These are the activations of a small network on made-up records, seen along a few directions, one row for each record.
After each row come some of the record's fields: MIS, FAFA, ZAMUV, VASAF, SEG, PEMU.
Not every record has every field; a missing one is written missing.
(in the rows, 128 means zero)
[109 107  58  54  88 180  82  99  79 140 129  50] | MIS: geme / FAFA: lonil / ZAMUV: missing / VASAF: nam / SEG: rago / PEMU: nebez
[146 140 142 156 172 178 117 179 129 165 140  90] | MIS: nezep / FAFA: missing / ZAMUV: lor / VASAF: tovu / SEG: rago / PEMU: nebez
[ 88 153 131  73 106 169 160 133 179 110 141  70] | MIS: zagu / FAFA: missing / ZAMUV: missing / VASAF: nam / SEG: rago / PEMU: nebez
[100  84 124 176 182  74 112 117 206  55 102 116] | MIS: geme / FAFA: lonil / ZAMUV: missing / VASAF: tovu / SEG: didun / PEMU: bifom
[ 65 149 141  99 114 144 161  78 178 136 120 100] | MIS: zagu / FAFA: missing / ZAMUV: missing / VASAF: nam / SEG: rago / PEMU: bifom
[ 82 161  94  73 144 122 133  98 121  88 106 182] | MIS: geme / FAFA: kisa / ZAMUV: missing / VASAF: nam / SEG: rago / PEMU: bifom
[ 85 161 196 173  81 130 158  86 128 136 102 111] | MIS: zagu / FAFA: missing / ZAMUV: missing / VASAF: nam / SEG: didun / PEMU: bifom
[ 76 144 117 154 198 157 138 127  94 149 149 152] | MIS: nezep / FAFA: missing / ZAMUV: simiv / VASAF: tovu / SEG: rago / PEMU: bifom
[146 170 170 151  88 173  95 133 157 115 159 112] | MIS: nezep / FAFA: missing / ZAMUV: fidet / VASAF: nam / SEG: didun / PEMU: nebez
[111 140 136 117 172 178 108  74 175 150 138 115] | MIS: nezep / FAFA: missing / ZAMUV: lor / VASAF: nam / SEG: rago / PEMU: bifom
[204  84 213 145 100 108 127  87 136 183  96 133] | MIS: zagu / FAFA: missing / ZAMUV: missing / VASAF: nam / SEG: didun / PEMU: bifom
[128 212  46  93  78 108 113 149 193 140 134 133] | MIS: geme / FAFA: kisa / ZAMUV: missing / VASAF: nam / SEG: rago / PEMU: nebez
[148 158 196 165 124 201  97 129 137 107 147 100] | MIS: nezep / FAFA: missing / ZAMUV: lor / VASAF: nam / SEG: didun / PEMU: nebez
[ 61 107 136 161 116 115 180  93 159 107 176  87] | MIS: zagu / FAFA: missing / ZAMUV: missing / VASAF: tovu / SEG: didun / PEMU: bifom
[106 142 129 150 214  75 149 111  66 135  92  38] | MIS: geme / FAFA: lonil / ZAMUV: missing / VASAF: tovu / SEG: rago / PEMU: bifom
[164  98 111 161 151 174 109 141 143 115 180  95] | MIS: nezep / FAFA: missing / ZAMUV: lor / VASAF: tovu / SEG: didun / PEMU: nebez
[152  90 102 167 161  89 106 173 186  52  92  99] | MIS: geme / FAFA: lonil / ZAMUV: missing / VASAF: tovu / SEG: didun / PEMU: nebez
[118 171 158 186 137 167 121  82  82 121 111 165] | MIS: nezep / FAFA: missing / ZAMUV: simiv / VASAF: nam / SEG: didun / PEMU: bifom
[102 142 178 170  85 127 150  79 128 126 100 124] | MIS: zagu / FAFA: missing / ZAMUV: missing / VASAF: nam / SEG: didun / PEMU: bifom
[151 158 200 143  68  53 110  92 129 158 142 128] | MIS: geme / FAFA: kisa / ZAMUV: missing / VASAF: nam / SEG: didun / PEMU: bifom
[197 146 195 138 128 164  76 133 120 118 155 133] | MIS: nezep / FAFA: missing / ZAMUV: mib / VASAF: nam / SEG: didun / PEMU: nebez
[199 120 177 162 147 126  79  80 112 149 133 168] | MIS: nezep / FAFA: missing / ZAMUV: mib / VASAF: nam / SEG: didun / PEMU: bifom
[147 183 105 105 119 170 114 131 193 147 138 105] | MIS: nezep / FAFA: missing / ZAMUV: fidet / VASAF: nam / SEG: rago / PEMU: nebez
[102 117  97 166 171 153 135  86 124  88 176 148] | MIS: nezep / FAFA: missing / ZAMUV: simiv / VASAF: tovu / SEG: didun / PEMU: bifom
[ 92 117 103 172 174 152 140  89 114  94 186 139] | MIS: nezep / FAFA: missing / ZAMUV: simiv / VASAF: tovu / SEG: didun / PEMU: bifom
[ 88 122 151 161 200 158 121 126 134 179 159 112] | MIS: nezep / FAFA: missing / ZAMUV: lor / VASAF: tovu / SEG: rago / PEMU: bifom
[193 130 147 123 178 139  96 185 112 172 152 119] | MIS: nezep / FAFA: missing / ZAMUV: mib / VASAF: tovu / SEG: rago / PEMU: nebez
[149 145 173 164 136 113  86 158 172  56  51 109] | MIS: geme / FAFA: lonil / ZAMUV: missing / VASAF: nam / SEG: didun / PEMU: nebez
[ 80 163 146 100 114 142 162  82 169 150 101 104] | MIS: zagu / FAFA: missing / ZAMUV: missing / VASAF: nam / SEG: rago / PEMU: bifom
[ 79 102 164 117 151  97 184 157  97 144 130 156] | MIS: zagu / FAFA: missing / ZAMUV: missing / VASAF: tovu / SEG: rago / PEMU: bifom
[136 111 154 129 205 119 101 132 118 185 170 145] | MIS: nezep / FAFA: missing / ZAMUV: mib / VASAF: tovu / SEG: rago / PEMU: bifom
[138 121 165 193 152  81  88 105 162  81  38 138] | MIS: geme / FAFA: lonil / ZAMUV: missing / VASAF: nam / SEG: didun / PEMU: bifom
[ 97 166 133  83 100 168 167 130 186 113 117  75] | MIS: zagu / FAFA: missing / ZAMUV: missing / VASAF: nam / SEG: rago / PEMU: nebez
[145 155 130 102 159 200 111 127 183 125 138  90] | MIS: nezep / FAFA: missing / ZAMUV: lor / VASAF: nam / SEG: rago / PEMU: nebez
[118 109 113 141  92 136 165 147 146  99 161  80] | MIS: zagu / FAFA: missing / ZAMUV: missing / VASAF: tovu / SEG: didun / PEMU: nebez
[143 141 194 150 126 204  91 130 148  95 160  99] | MIS: nezep / FAFA: missing / ZAMUV: lor / VASAF: nam / SEG: didun / PEMU: nebez
[ 99 154 146 137 112 140 174 186 131 153 119  71] | MIS: zagu / FAFA: missing / ZAMUV: missing / VASAF: tovu / SEG: rago / PEMU: nebez
[117 142 130 119 182  97  99 109 202 107  35 123] | MIS: geme / FAFA: lonil / ZAMUV: missing / VASAF: nam / SEG: rago / PEMU: bifom
[ 68 105 133 154 114 118 173  90 168 102 168  97] | MIS: zagu / FAFA: missing / ZAMUV: missing / VASAF: tovu / SEG: didun / PEMU: bifom
[164 144 144 173 154  87 128  47  67  97  61  61] | MIS: geme / FAFA: lonil / ZAMUV: missing / VASAF: nam / SEG: didun / PEMU: bifom
[122 141 180 193 146  82  95 109 156  89  41 126] | MIS: geme / FAFA: lonil / ZAMUV: missing / VASAF: nam / SEG: didun / PEMU: bifom
[137 171 102  95 123 173 110 133 185 144 161 100] | MIS: nezep / FAFA: missing / ZAMUV: fidet / VASAF: nam / SEG: rago / PEMU: nebez
[ 90  74 104 136 131 141 192 103 123 101 135 155] | MIS: zagu / FAFA: missing / ZAMUV: missing / VASAF: tovu / SEG: didun / PEMU: bifom
[170 173 149 145 134 120 135  98  78  69  76  28] | MIS: geme / FAFA: lonil / ZAMUV: missing / VASAF: nam / SEG: didun / PEMU: nebez
[ 37  68 107 146 127 115  52 161 138 177  99 145] | MIS: geme / FAFA: lonil / ZAMUV: missing / VASAF: tovu / SEG: rago / PEMU: bifom
[129 154 195 194 138 167 106  81 125 149 127 123] | MIS: nezep / FAFA: missing / ZAMUV: lor / VASAF: nam / SEG: didun / PEMU: bifom
[164 147  43 163 177  63  86  93 111  67 162 197] | MIS: geme / FAFA: kisa / ZAMUV: missing / VASAF: tovu / SEG: didun / PEMU: bifom
[156 104 118 175 148 167 123 152 142 113 180  86] | MIS: nezep / FAFA: missing / ZAMUV: lor / VASAF: tovu / SEG: didun / PEMU: nebez
[128 135 116  93 177 120 101 159 217  68  70  92] | MIS: geme / FAFA: lonil / ZAMUV: missing / VASAF: nam / SEG: rago / PEMU: nebez
[143 159 154  69 103  69 115  88 167 174 139 120] | MIS: geme / FAFA: kisa / ZAMUV: missing / VASAF: nam / SEG: rago / PEMU: bifom
[125 111 103 151 183  83 150  57 108  74 127  40] | MIS: geme / FAFA: lonil / ZAMUV: missing / VASAF: tovu / SEG: didun / PEMU: bifom
[108 171 105  99 149 159 124  82 142 141 152 175] | MIS: nezep / FAFA: missing / ZAMUV: vadav / VASAF: nam / SEG: rago / PEMU: bifom
[174 141 143  90 177 142  90  82 151 172 131 150] | MIS: nezep / FAFA: missing / ZAMUV: mib / VASAF: nam / SEG: rago / PEMU: bifom
[ 47 133 151 141 143 118 176 131 139 166 137  99] | MIS: zagu / FAFA: missing / ZAMUV: missing / VASAF: tovu / SEG: rago / PEMU: bifom
[ 88  68  64 138  99 126 105  57  60 139 160  59] | MIS: geme / FAFA: lonil / ZAMUV: missing / VASAF: tovu / SEG: didun / PEMU: bifom
[ 86 154 117 140 177 136 136 137 102 170 172 179] | MIS: nezep / FAFA: missing / ZAMUV: vadav / VASAF: tovu / SEG: rago / PEMU: bifom
[ 84  81 105 140 101 136  40 219 131 162  82 130] | MIS: geme / FAFA: lonil / ZAMUV: missing / VASAF: tovu / SEG: rago / PEMU: nebez
[139  75  42 135  72 140 101 120  43 129 145  46] | MIS: geme / FAFA: lonil / ZAMUV: missing / VASAF: tovu / SEG: didun / PEMU: nebez
[107  97 133 181 173 153 126  88 154 123 194 103] | MIS: nezep / FAFA: missing / ZAMUV: lor / VASAF: tovu / SEG: didun / PEMU: bifom
[104 167 194 144  68 165 150 133 139  95 120  88] | MIS: zagu / FAFA: missing / ZAMUV: missing / VASAF: nam / SEG: didun / PEMU: nebez
[158 136  91 178 107 136 128 157 153 132 181 101] | MIS: nezep / FAFA: missing / ZAMUV: fidet / VASAF: tovu / SEG: didun / PEMU: nebez
[115  93 129 174 171 154 117  86 165 117 184 113] | MIS: nezep / FAFA: missing / ZAMUV: lor / VASAF: tovu / SEG: didun / PEMU: bifom

Which values does each new row have?
[103 105 153  78 181  65 140 146  79 141 136 152] | MIS: geme / FAFA: kisa / ZAMUV: missing / VASAF: tovu / SEG: rago / PEMU: bifom
[148 138 108 131  55  59 144 161 149 140 183  87] | MIS: geme / FAFA: kisa / ZAMUV: missing / VASAF: tovu / SEG: didun / PEMU: nebez
[154 187 170 168  86 168  99 133 146 128 145 117] | MIS: nezep / FAFA: missing / ZAMUV: fidet / VASAF: nam / SEG: didun / PEMU: nebez
[ 86 163 122 154 179 131 138 150  96 170 167 178] | MIS: nezep / FAFA: missing / ZAMUV: vadav / VASAF: tovu / SEG: rago / PEMU: bifom
[141 138 165  83  96 125 126 146  89  44 132 150] | MIS: geme / FAFA: kisa / ZAMUV: missing / VASAF: nam / SEG: didun / PEMU: nebez
[161 170  94  83 168 127 148  97 125  86  75  23] | MIS: geme / FAFA: lonil / ZAMUV: missing / VASAF: nam / SEG: rago / PEMU: nebez
[151 122  72 152 148 174 128 142 101  90 168 133] | MIS: nezep / FAFA: missing / ZAMUV: simiv / VASAF: tovu / SEG: didun / PEMU: nebez
[144  81  82 132 108 156 193 168 108  88 117 141] | MIS: zagu / FAFA: missing / ZAMUV: missing / VASAF: tovu / SEG: didun / PEMU: nebez
[132 126 116 125  49 169  76  96  38 127 109  62] | MIS: geme / FAFA: lonil / ZAMUV: missing / VASAF: nam / SEG: didun / PEMU: nebez
[142 130 171 150 139 119  80 159 184  44  64 108] | MIS: geme / FAFA: lonil / ZAMUV: missing / VASAF: nam / SEG: didun / PEMU: nebez
[112 166 146  98  97 148 118 153  92  40 122 166] | MIS: geme / FAFA: kisa / ZAMUV: missing / VASAF: nam / SEG: didun / PEMU: nebez
[145 155 169 109  98  63 126 208 127 174 165  96] | MIS: geme / FAFA: kisa / ZAMUV: missing / VASAF: tovu / SEG: rago / PEMU: nebez
[ 96  71 144 122 121 100 184  99 140  75 170 151] | MIS: zagu / FAFA: missing / ZAMUV: missing / VASAF: tovu / SEG: didun / PEMU: bifom
[133 164 152 139 123 206 111 129 107  71 143 138] | MIS: nezep / FAFA: missing / ZAMUV: simiv / VASAF: nam / SEG: didun / PEMU: nebez
[171 117 152  91  72 165 164 138 133 114 111 159] | MIS: zagu / FAFA: missing / ZAMUV: missing / VASAF: nam / SEG: didun / PEMU: nebez
